These are the activations of a small neural network, seen along a few directions. Each row is one input.
In each table, some parts of the input vary, and every possible input appears once, in random order.
Descriptions start from the smaller parts, as in this example, which fits no table here: one of 4 places along a line, together with either a single point or (one of 2 separate values, together with one of 5 places around a ring) or one of 11 places along a line.
Shared parts are said once, and a part with two or three values counts as separate values.

Other details of the inputs vary at random and push rows far along two fixed directions, the same in every table; ignore that.

Rows:
r1: [ 0  4 11  6  4 -2 -2  4 -2 -2  2  1  3  5 -8]
r2: [  3 -33 -28 -23 -15   7 -17 -20  29 -33 -33   1   7  22   9]
r3: [-7  3 10  1 -8  0  0  6 -7 -2  3 -7  2 -2 -4]
r4: [-1  5  9  6  6 -1 -2  2 -6  1 -2 -2  1  8 -4]
r5: [-3  4  9  6 -8 -1 -5 -1 -4  1 -1 -4  5 -7 -1]
r6: [  3 -35 -30 -25  -8   5 -12 -17  30 -31 -26   6  -1  18   6]
r7: [ -8   2   9   0  -3   2   0   4 -11   0   0 -10  -3   0  -3]
r8: [-11  -1   9   1  -6  -1  -2   3 -10  -1   0  -9  -6  -6  -5]
r9: [ 16  17 -13   3  21  -2  23   9   1  28  30  20  -7 -19   8]
r10: [-2  3  9  6  7 -3 -2  3 -4 -1  1 -1 -1  8 -9]
r11: [ 0  5 11  8  0 -3 -6 -3  0  1 -3  1  4 -4 -3]
r12: [ -7   3   8   1  -6   1   1   5 -10   0   0 -10   1   0  -2]
r13: [-10   1   9   0  -7   1  -2   2 -12   1  -2 -10  -3  -5  -1]
r14: [ 12  15 -18   0   9   1  27   6  -7  35  30  11 -11 -31  19]
r15: [ 21  -4 -46 -19   9   4  27  -1  18  19  23  26 -10 -23  25]
r16: [ 2  7  8  9  9 -2 -4 -2 -2  3 -4  0  4  8 -3]
r17: [ -8   2   8   1 -10   1  -2   2 -10   2  -1 -11   1  -5   1]
r18: [-1  5  9  8  2 -2 -5 -5 -4  5 -7 -2  2  0  1]
r19: [ 4  9  8 10  4 -3 -4  0  2  1 -1  2  9  7 -5]
r20: [ 0  6  8  7  3 -1 -1  2 -4  2 -1 -3  5  9 -3]
r21: [-4  4  8  3 -2  0  0  5 -8  1  1 -7  2  5 -3]
r22: [ 3  6 10 10  5 -4 -6 -2  2  1 -2  3  5  1 -4]
r23: [-5  3  9  5 -4  0 -4 -3 -8  3 -5 -6 -1 -4  1]
r24: [ 3  8  7 12  3 -3 -5 -4  0  4 -5 -1  7  4  0]
r25: [-4  2 11  5 -5 -2 -5  0 -4  0 -1 -3  1 -8 -3]
r26: [ -2 -37 -23 -30 -15   8 -13  -8  26 -42 -24   1   2  24   0]
r27: [-9  1 11  1 -9  0 -3  4 -8 -2  2 -6 -1 -9 -4]
r28: [ 4  8  8 11  2 -4 -6 -3  2  2 -3  2  8  2 -2]
r29: [  1 -33 -29 -30 -14   8  -6  -7  25 -34 -17   3   3  21   5]
r30: [ 2  7  8 10  6 -3 -6 -5 -2  4 -6  0  3  4 -1]
r31: [-5  3  9  2  0  1  0  5 -9  0  0 -7 -2  5 -4]
r32: [-6  1  9  6 -2 -3 -4 -1 -6  1 -2 -5 -3 -5 -4]
r33: [ 13  -8 -46 -28   0   7  30   5  11  16  28  18 -14 -28  24]
r34: [ 3  8  7 11  6 -2 -4 -1  0  4 -3  0  7  9 -2]
r35: [ 14  -9 -44 -26  13   6  32   8  10  15  28  20 -21 -17  16]
r36: [-9  0  9  1 -2 -1  1  6 -9 -2  2 -8 -5 -1 -8]
r37: [ 1  6  9  7  1 -2 -2  3 -2  0  1  0  7  6 -6]
r38: [-8  1 11  0 -5  0  0  7 -7 -4  3 -6 -1 -3 -6]
r39: [ 1  5  9 10 10 -4 -4 -1  0  1 -1  2  1  8 -8]
r40: [ 1  5  8 11  8 -5 -6 -4  0  2 -3  1  1  4 -6]
Each input here is: one of 5 places around a ring, together with one of 8 places around a ring.
Question: The inputs of r3 and r7 match in every part but the place on the ring of 5. If r19 is changed in the same way as r3 into r7, which row does it become?
Answer: r16
Question: The inputs of r26 and r31 match in every part but the place on the ring of 5. If r25 is changed in the same way as r26 into r31, which row does it become?
Answer: r23
Question: Which other rows does r14 become when the place on the ring of 8 takes its other values? List them by row number.
Answer: r2, r12, r17, r20, r21, r24, r34
Question: A walk changes only the place on the ring of 5. It starts at r40 and steps to r22. List the rest of the walk in order.
Answer: r28, r24, r30
